-266  -528  -152   -28    76  -695    17
 -85   173   -62  -550   133   656     7
   7  -102  -116  -140    62   202   -75
-362  -369   -56  -257   121  -491   103
 413   227  -454  -731   231   718   -94
 -92  -284  -160  -126    92  -189   -30
→ -266

751  202  585  937  772  711  308  361  501  540  398  838
651  580  610  560  523  607  634  606  598  605  589  604
716  506  592  638  664  514  509  455  525  520  419  600
623  732  547  432  542  466  673  841  152  504  788  849
552  547  479  608  598  467  514  707  789  803  548  681
409  446  382  728  716  753  499  502  433  686  431  611
615  613  619  564  570  537  635  567  615  621  537  563
571  905  866  905  710  639  736  787  507  590  714  606
558  697  552  580  706  656  459  428  778  500  796  450
698  436  684  403  352  746  668  690  717  520  723  513
→ 751

 16   10   -5  -10   -1  -12    1   -1    0  -14   -2   10   -3  -12    1    8
  9   10    2    6    7   13   -9   11  -11   11   12   11   -4   22    8   -7
  2    4  -11  -20    8   -9   -2   -2    0  -14    1   16   -9    5    8    4
-21  -31   -3   10   -8   -7    5    5   10    1  -34  -29   -6  -42   13   38
-13   11  -32    3   -2  -15   -3   -2   15   10  -15  -10   -4    1  -18  -39
-10   -7  -18    2   11    1  -11    1    8   16   -7   23   -9   19   13    4
  0  -13  -13    1    0   -8  -14    0    2   10  -14   34  -22    5   17   24
 19  -12   17   32    8   20  -21   19  -11   24   -4   24   -2    9   28   26
 -5   -6    7   -4   -9   -3   18    4    0   19    4  -15  -12    4    8   -4
  9    9  -11   -5   14    6   -7   10   -6  -34    0    6   17   -7   13   18
 -6   -4    5  -26   -2    7   17  -19   -3   -8   19    7   -1   22    0   16
 12    5   -1   -5   -7  -26    6    2    8    4  -11   11  -21  -16   -5   -7
→ 16

6030  5938  6003  6125  2820  6011  5856  5868
6074  5997  6111  6039  5604  5955  6003  6214
5908  4963  5839  5824  6051  5967  5933  5988
6053  5952  6056  6055  2860  5985  5849  5916
6060  6223  5741  5896  5965  5919  5955  6021
6288  5745  5925  6024  6137  6206  6105  3709
5888  5664  6006  5652  8521  6168  6031  5383
5956  8613  6246  6007  5811  6165  6063  6148
→ 6030

134  127   90   85  103   67   69  104   94
148  135  130  100   87  115  122   77  100
102   96   54   37   44  112  102   63  121
103   92  104  105   85  103   99   93   93
 42   89   73   99   73  132  124  112   98
111  122  100   96   86  108  106   96   81
120   84   84  105   85   81   88  108  103
176   50   62  120   62   84   74  118  144
 52   86   72   74  148   13  160  105  249
→ 134

6  5  3  3  3  7  2  6  4  3  3
7  5  3  3  3  7  2  6  4  3  2
4  4  6  4  5  4  6  4  5  5  5
4  4  5  5  5  4  5  4  5  5  5
4  4  5  5  5  4  6  4  5  5  5
4  4  5  5  5  4  6  4  5  5  5
6  6  2  4  4  6  1  6  3  3  3
4  4  6  4  5  4  6  4  5  5  5
→ 6
---
[-10.3, -1.8, 12.4, -4.0, 3.3, 15.6, -6.5] --> 15.6, -10.3

[1.493, -1.006, -0.308, 1.872, 1.827, -1.242] --> 1.872, -1.242

[-111.4, -147.7, 104.0, 29.7] --> 104.0, -147.7

[-0.06, 0.14, 0.04, 0.10, 0.03, -0.16, -0.04] --> 0.14, -0.16

[1.5, 1.3, 0.4, -0.6, -1.1, 0.0, 0.2] --> 1.5, -1.1

[[-8.85, 3.53, -18.32, -2.33, -8.59, -10.76, -15.73],
 [-5.98, -2.84, 16.93, -10.03, -1.36, 2.93, -12.44],
 [3.50, -17.06, -6.76, -15.66, -6.64, -1.37, 1.90]] --> 16.93, -18.32
---
190  157   98   97  159   61   86   97   93   96   74  205
117  102  172  170  127  187   83   95  174  178  180  181
119   93  165  161  133  161   81   90  159  169  163  192
182  144   98   96  135   81   90  100   90   92   86  207
131  160  202  207  168  155  203  197  202  192  176   92
| 74

 63  129   77  191   71  113   75   94   95   36   68  117  100  102   66
119   89  128   32  122  114   75  134  121  154  133  137  124  133  145
126  104  111   67  116  104  116   95   64  113  129   96   68  120  124
 87  114  120  154  104  107  202  125   55   74   93   51   65   91  103
 99  135   97  139  122  105   77  120  190   88   81  141  140  109   89
106  127   66   96   56  125  203   62   95   75   94   98  109  103  115
| 102

-830  -462  -379  -748   766   717    12  -285  -332  -553   -29   721
 290  -689  -366  -520   310  -547   864  -468  -758   598  -929  -575
 -39    28    68  -102    69   -42     4   -38   136    49    79   -76
 107    36    36    32    68    82   -12   -65   -45    29    22     0
 727   492  -797  -353   662  -129   236   930   499   730   110   716
 110    33    68   -12    -7    27    12   -65    -6   -30   -29   103
  35    51     9    -5    11    61    78   -68    30    22    69    22
  26    23    48   -85     4   -12  -101    32   -37    49    22   -21
| -29

617  401  665  641  336  626  621  447  393  732  588  747  510  506  600
210  536  579  641  558  488  514  501  472  732  545  686  510  506  765
735  455  474  641  373  446  514  501  472  732  588  686  767  622  600
186  455  665  641  336  669  514  501  472  647  588  765  510  506  600
617  455  665  599  753  298  589  501  538  732  588  686  510  506  744
617  455  598  641  304  594  368  501  419  732  567  686  561  583  540
635  473  550  541  677  421  612  501  825  732  713  602  510  506  600
726  408  701  641  336  594  514  501  663  732  588  461  510  506  497
617  455  739  464  336  594  514  501  472  775  587  523  370  506  615
| 506

271  314  344  492  540  113  679  504  757  608
216  359  416  503  574  200  644  538  758  593
550  343  578  706  435  468  431  734  790  553
525  316  692  509  679  690  654  512  620  401
531  311  656  567  679  724  681  519  680  432
598  439  410  665  436  649  438  585  692  432
595  487  249  926  498  395  458  787  614  542
582  467  737  491  711  691  641  507  657  377
282  346  316  445  653  233  678  504  717  435
265  395  241  465  657  216  619  478  783  437
578  385  441  665  450  680  431  541  703  425
| 757
---
[[-538  694  695  624 -458  620  629]
 [ 667 -499 -499  597 -434  596  602]] result: -434

[8656 2658 7407 2494 7899 8441] result: 2494

[[244 197   6  40 135  82  92]
 [101 100 100  98  95  97  96]] result: 95

[101 145 196  66 116  59  65] result: 116

[2860 8074 6543 9284 6474 7157 7465] result: 6474

[204  14  23 130] result: 14

[7367 8413 3028 8952 7260 7550] result: 8952
---
[[-18  42 -26 -39  -9  10]
 [ 21   5 -22 -25 -22 -20]
 [-12  27 -20 -21  -7  -9]]	10

[[ 220 -402 -671  155]
 [ 148  916  354 -490]
 [-279 -869  171  986]]	155

[[7 5 1 4 6 6]
 [5 6 7 6 6 6]
 [6 5 6 7 6 6]]	6

[[21 57 70  0 47 59]
 [33 51 44 26 24 50]
 [62 49 30 82 28 33]]	59

[[-32 -23  25   6   9  14   0]
 [  0 -28 -45 -10 -12   0 -19]
 [ 36   5  -7 -10   4 -12  17]]	0

[[ 94  88  91  95]
 [158 217  71  18]
 [ 87  91  89  89]]	95

[[5 7 3 3 4]
 [5 1 4 2 6]
 [4 7 5 7 4]]	4
---
[ 24  15   6   4  15 -45  61] yields 6

[[ 33 -38 -31   8 -19  40 -19]
 [-32  55  21 -14  -1 -27   0]
 [-41  -6  26  48  76  -5  64]] yields -31

[-19 -49 -25 -67  32 -10] yields -25

[-43 -54  -3  15  60] yields -3

[[-64 -31  56 -30]
 [-33 -32  -5 -20]] yields 56

[[-42  -7 -27 -29]
 [ 61  -7  76 -28]
 [ 83  -7  70 -28]] yields -27
